Each row below holds a small network's activations on one record, seen along a few directions.
Here are examples, each followed by its value of one field, Y.
Records without Y are marked none.
Other fields move the rows too, some of them a lot.
Random noise pushes rows far along 9 fixed directions. That doesn't count. These rows show it; they differ only by the noise:
[ 272  374  -19   20 -212  -36   93 -129  133 -142   55    6 -146 -194
  -84 -247 -110  337 -164  558 -160 -189 -337 -438]
[ -96  170  166   50   62  128 -462  274    5 -213   60  -35  106  174
 -217  160 -303  144  143 -313  198  -23  424  171]
[ 724  -42  202  -31  -84   29 -317  230  318 -402  130  122   12   -8
  -71  -54 -649  396  265  371  -17  -40  197 -101]
[  46 -127 -595   64   99 -402  126   44  267   37  391 -229 -211   46
  -88 -335   -2   97 -517  340  -93  638    7  -28]
[-238  219  212   91 -501  492  -21  122 -298  -65  -64 -642  -18  213
  197   98  327   69  477 -153  287  282 -369 -157]
[ -93  227 -134   61  164  -62 -155  445  117  -43   -2   81   26   46
 -158  -99  304  230  205  506 -100  -82  -65   -2]
[ -35  186 -341  302 -190   85  292   45 -235 -302  125  271  172 -722
  -61 -117 -243  -37  148  -63  179 -146 -216  123]
[ 435 -201    2   67 -428  395 -116  142 -192 -271  138  224   77 -141
  158  304 -413  244  347 -106  303  152   50  130]
[-469  375 -249   81  147   -7 -149  177 -124   79 -158  339  -26  -53
 -238   70  381  158 -178  196    2 -293   33   -2]
[ -81  -19 -189   19  271 -307  -84  134  189   96 -152 -135 -184  207
  -90 -252   14  111 -493  137  -94  133  -48  -38]
[ -35  554  199  115  -73  -43  150  114   52  -61   81 -493   24  -63
 -101 -382   54  169   12  190 -162 -171 -594 -264]

[ -20    3 -177   59  -92   52   25   54   45  -57   91  191  -57 -202
  -27   21   61    8    1  196   33   83   73  -12]
y15
[ -62 -313 -294   35  133 -356  321 -169  118   96 -343 -360 -222  -78
  173 -449   72 -251 -370   -9  -62  286 -240 -137]
y9
[  67 -370 -373  -16 -189  282 -173  264 -303  172  225  566   59  149
  132  548   40  196 -161 -206  279  269  253  465]
y1
[ -87  -59  370   27  114   66  304 -100 -247  171 -596   97   34 -210
  225  -79   69 -248   27 -297    3 -459 -495   65]
y17
[ 270  -64 -181 -111 -146   75 -112   16 -113  105  320  645   45  -56
  -16  435 -213  332 -300  -29    7  -85  122  149]
y15
[-348  180  196    4  143  183   77  422 -405  414 -620  130   84  239
  203  193  778  165   94  105 -139 -577 -772   91]
y2
[ 405 -171  182 -102 -117  182  -89   77 -109   90 -160  502   84  -66
  136  269  -87  203  134  119  -41 -354 -122   70]
none
[ -11  219   69   21 -214  101  336 -287 -225  390   94  192  -87 -180
   50   82  240  113 -451   28 -146 -253 -510 -182]
y4
[-107 -108 -247   77  303 -223 -120  -50  443 -172 -331  197 -337 -109
 -186 -283  189 -130  -10  701  -17  122  525 -241]
y16
[  70 -258  107  -82 -104  181 -189  261  -10   85 -194  -80  -66  412
  167  211  299  137  234  119   61  186  -45   22]
y14
[  81  157  324  -44  134    7 -147  170  -60  212  104  170   91  192
  -68  212  -86  253 -238 -213 -105 -258 -148  143]
y15
[ 188 -310 -209  254 -111  183  169   30 -283 -273 -392  542   85 -544
  189   69 -437 -125   65 -259  351 -221  -13  220]
y11
[-134  -46 -125   17  420 -292 -158 -115  -52  113  -83  536  -14  -50
 -228   76 -437  -33 -764 -454   34 -320  378  223]
y5
[ 172 -252  155   45  -21  151  -19   92 -240  172  240  172  194  -26
   53  372 -377  -77 -126 -798  197   50  111  495]
y12
[ 654  147  142  -76 -393   73  179 -347  -12 -188  186  225   30 -414
   55  -45 -542  292   -5  162 -126 -313 -250 -325]
y9
[ -52   59   89  -89   36   49   79  165 -149  341  124   13   17  209
   37  148  423  104   44  131 -131   34 -303  107]
y10
[-335  262 -222  124  263  -82  -71  652  -17  -29  418 -108  346    0
 -208  -23  293   -9  398   11  -67    0   54  394]
y12
[ 115 -130  203  -59 -227   59  -15 -358   18  -56 -356 -339 -246  164
  177 -148 -413    3 -455 -308  142  100  -71 -287]
y6
[-174  293  138   54  -10   79   -5   91  -14 -176 -515   24   -5 -162
   29 -187  176  -12  296  334   21 -480 -169 -257]
y1
[ -90  178  573  -80  -88  287 -208 -277 -198 -118 -739  192   37  -58
   49  183 -248  -34   59 -383  135 -657   48 -186]
y6
[-200  -73  -10  126  303 -255   89 -220   19  -61 -345   41  -65 -302
  -86 -263 -331 -404 -398 -406   91 -196  157   65]
y5
[-124 -151 -109  102  638 -327 -296  587  334 -217  234   75  300  -37
 -287 -165 -183 -215  375  -99  -33  140  685  578]
y7
[ 170 -103   58  -74  315 -144 -399  524  247   71  328   50   77  439
 -145   83   66  142  137  266 -128  210  349  268]
y5
[-266  113 -507   35  183 -351   53 -258  298 -243  -63   12  -97 -281
 -266 -330  126 -180  -18  488  -86   17  356 -245]
y8
[  34 -216  -18   66 -238   80   91 -478   30 -219  -49 -142 -238 -190
   36  -82 -423 -297  -96 -267  322  387  404 -145]
y17
[ 366 -132  -16  -97  -27 -107   10   37  253  202  100   95 -231  185
   19  -80  172  277 -205  618 -226  148  -71 -225]
y3
[  34 -229  249   13  477 -216 -137  215  369   60  -53 -215  -86  221
 -103 -221  -28 -139  -39   40  -82  215  316  148]
y7
[  40   27  559  -54 -359  510 -259   48  -40 -202  162 -407   14  194
   36  255   49  -23  834  -40  237  252  322  -94]
y10
[ 386 -164  -96 -101 -193   32 -151 -348   89 -124  -26  492 -141 -169
  -26  171 -377  158 -176  173   73  -58  448 -185]
y7
[  44  -32    9   54  188  -99   19  141  -21  -56 -349  280  101 -280
  -29 -113  -97  -42  108  -13  -51 -395  -47   73]
y9
[ 235  -18 -118   93 -170   -8  130  165  119 -167  599 -261  176 -197
  -32 -122  -75  -42  480  140   20  406   61  118]
none
[-441  -84 -225   31  419 -254 -506  364  164 -153 -361   37  -58  354
 -207    4  105  -46   -3   -2  139   58  637  181]
y14
[-117 -184 -111   12 -124  140   34 -109  -45 -112 -673   81 -233  -52
  220  -96  205  -98  106  261  202  -25  -20 -264]
y1
[-400  144 -131   50  182  -54   43  -40 -117  266 -276  412 -126  -31
  -95   34  383  -10 -365  145  -39 -286  -34  -16]
y17
[-342  438   75   10  177 -234   19 -138  205  -69 -338 -348  -61   10
 -197 -441   99  -50 -183  175 -181 -384 -179 -393]
y3
[-410 -489 -748  103   31  -71  298   92 -288  290  125  162    4 -121
  194  162  555 -303  -88 -195  185  568   25  418]
none
[ 564  216  227 -454 -543  288 -628 -283  227 -130  566   82 -149  614
  -71  564 -249  701  117  474  -96   73  530 -501]
y4
[ 123  261  314  106   87  -52    4  102  163 -167  387 -293  129 -104
 -221 -205 -290  -69  117 -100  -13   87  127   71]
y11
[  87 -371 -306   94   88 -137  131  369  -51  124 -111  -70   -5  129
  206  -72  150   25  -79   14   71  304 -356  272]
y14
[ 131 -135   25   18  234  -45   -8  370  -59  302   94  258   64  180
   33  141  108  189 -184  -58 -102  -29 -219  363]
y16
[-210  332  205   53  124 -238  309 -352   46  138 -126 -446 -142  -79
  -76 -412   25 -185 -455 -153 -191  -80 -371 -217]
y16
[-326  504   -7   83 -141   11  109  -13   17   21  606 -489   83  -62
 -255 -163  302   -9  191   64  -79  233   -1 -134]
y8
[ 208 -100   86 -136  -75  -17  114 -538  -79   75 -133  236   -2 -162
   78  113 -384  -38 -397 -355  -77 -288  -84  -72]
y4
[-273 -100 -314   87  193  -94   -2   95  -14 -164 -220  123  113 -186
  -32 -108   41 -221  142  -64   90  -45  228  121]
y12
[  15 -541 -430  113 -138    9  322  164  -81   16 -185   -5  -75 -157
  326  -94  237 -196  106  108  167  427 -245  140]
y13
[   6  -74  214  121  342  -63 -168  325    3  -25 -325  148   85   71
  -47  -48 -206  -37  -94 -258   94 -226   94  265]
y11
[ -33 -182 -202 -138  376 -329 -186 -189  186  -80 -169  481   48 -100
 -182   70 -199  -80 -155   52 -123 -228  514   53]
y8
[ 174  -83   66   -4  198 -112  253  245  -37  372  104  216   24  -31
   79   -9  256   63 -145  174 -291 -145 -506  193]
y10
[-145  210  -39    6  150  -17 -117  -76   41 -100 -198  614   47 -351
 -222   53  -40    0  -58  227  -26 -482  311  -30]
y6
[ 535   59  108  -80 -230  -44  342   -8  -87  273  411  -76   49    2
  173  -50  -92  314 -290   32 -285   -7 -698  -21]
y2
[-413  -34 -679   -2  -69  -84  129  107 -282  331  575  140  102  128
  -14  277  380   59 -416 -243   41  425  -67  310]
y13
[ -50 -302 -143    8 -146  310 -296   60  -37 -138 -521  270 -214  107
  120  271  282    9  335  376  284  136  373  -87]
y2
[  29  -42 -185   -7 -126 -114  245 -235  -98  207  494 -150   16   42
   33   82 -201   -8 -561 -444  -31  272 -132  155]
y3
[ -96  210   45    2  412 -189 -244  651  273  -29   91   10  227  206
 -231 -124  311  123  406  401 -193 -184   90  201]
y13

Here are new rows. What is Y for each?
[-223  584   54    0  242  -47 -147  235 -132  168  425  271  254   52
 -325  237  114  257 -156  -87 -206 -478   -7  180]
y12
[  42  237  262   42 -164  117  134  -80   41  -68   34 -267  -84  -68
    0 -160  139  -70  241  255   -3    7 -140 -252]
y5
[ 617 -236  374 -133   17    5 -207   52  382 -164  -55 -103  -94  218
  102  -78 -314  180  241  325 -118   92  175 -166]
y7
[-282  539  140   -5   27   67 -132  150  205  -92  285 -285   75   42
 -256 -105  541   44  582  537 -192  -41   71 -197]
y16
[  63  224  345 -116   54  -50  -48   26  128  189 -258 -201 -173  329
   29 -185  220  199 -135  352 -236 -223 -371 -319]
y17
[ 187   68   20  -61 -251  231  121   27 -100 -147   59   93  145 -235
  129   81   98   63  501  261  -37 -117 -185 -117]
y12
[  66 -311 -111   86  495 -354 -285  585  317 -411 -551  -49  207    9
  -16 -384 -344 -157  393   26   31 -155  221  264]
y13
[ 131  -61   12   13   49  -31  114 -204  -48   -4  138   90   45 -187
  -18   13 -322  -86 -306 -361  -30  -60   30   94]
y12
[-177  198  108  165 -137  267 -337 -182  -99 -433   18  218   46 -273
 -257  283 -520 -124  153 -451  397 -146  775   75]
y2
[ -86   81   51  104    9 -127  244  -90   30  -13   -4 -609  -30   -1
    9 -375 -128 -138 -224 -244  -53  184 -347 -104]
y2
[  91    4   15 -176  226 -208    3  266  144  441   12   17  -41  404
   62  -75  443  276 -346  445 -395  -33 -442   -7]
y6
[ -53  135   63  -85  -23  -58   17 -477  216  -81 -240 -182 -280  -34
  -58 -192   51 -130 -209  279  -91   -5  156 -506]
y12
[ 334  203  409 -117  119  -23 -330  147  103  -39  464  -83  176  267
 -220  126 -550  273 -198 -398  -91 -103  241  163]
y11
[  40  -80 -201   24  -25  -31   -6  -66   44  -50  103  108 -121  -43
  -42  -39  -23   74  -96  160   32  203  139  -24]
y16
[-539  434  103  -61 -130  175  -92 -130  -86 -129   29 -400  178   51
 -105   63  455 -154  632  -65    9  -92  107 -163]
y4
[ -45  203  404   25  317   -8  -14  447  -57  394   -2  145   91  232
  -35   88  275  154  -87    2 -226 -452 -412  250]
y17
[ 173  284  301  -26 -194  224  177 -200  -35 -127  124  172  170 -385
  -58   85    6    7  456  185 -145 -425 -160 -187]
y8
[-212   49   51   81  246  -67  -24  163   52  -12 -156  -34   20  -59
 -108 -157  136 -199  152   80   22 -107   78   52]
y5
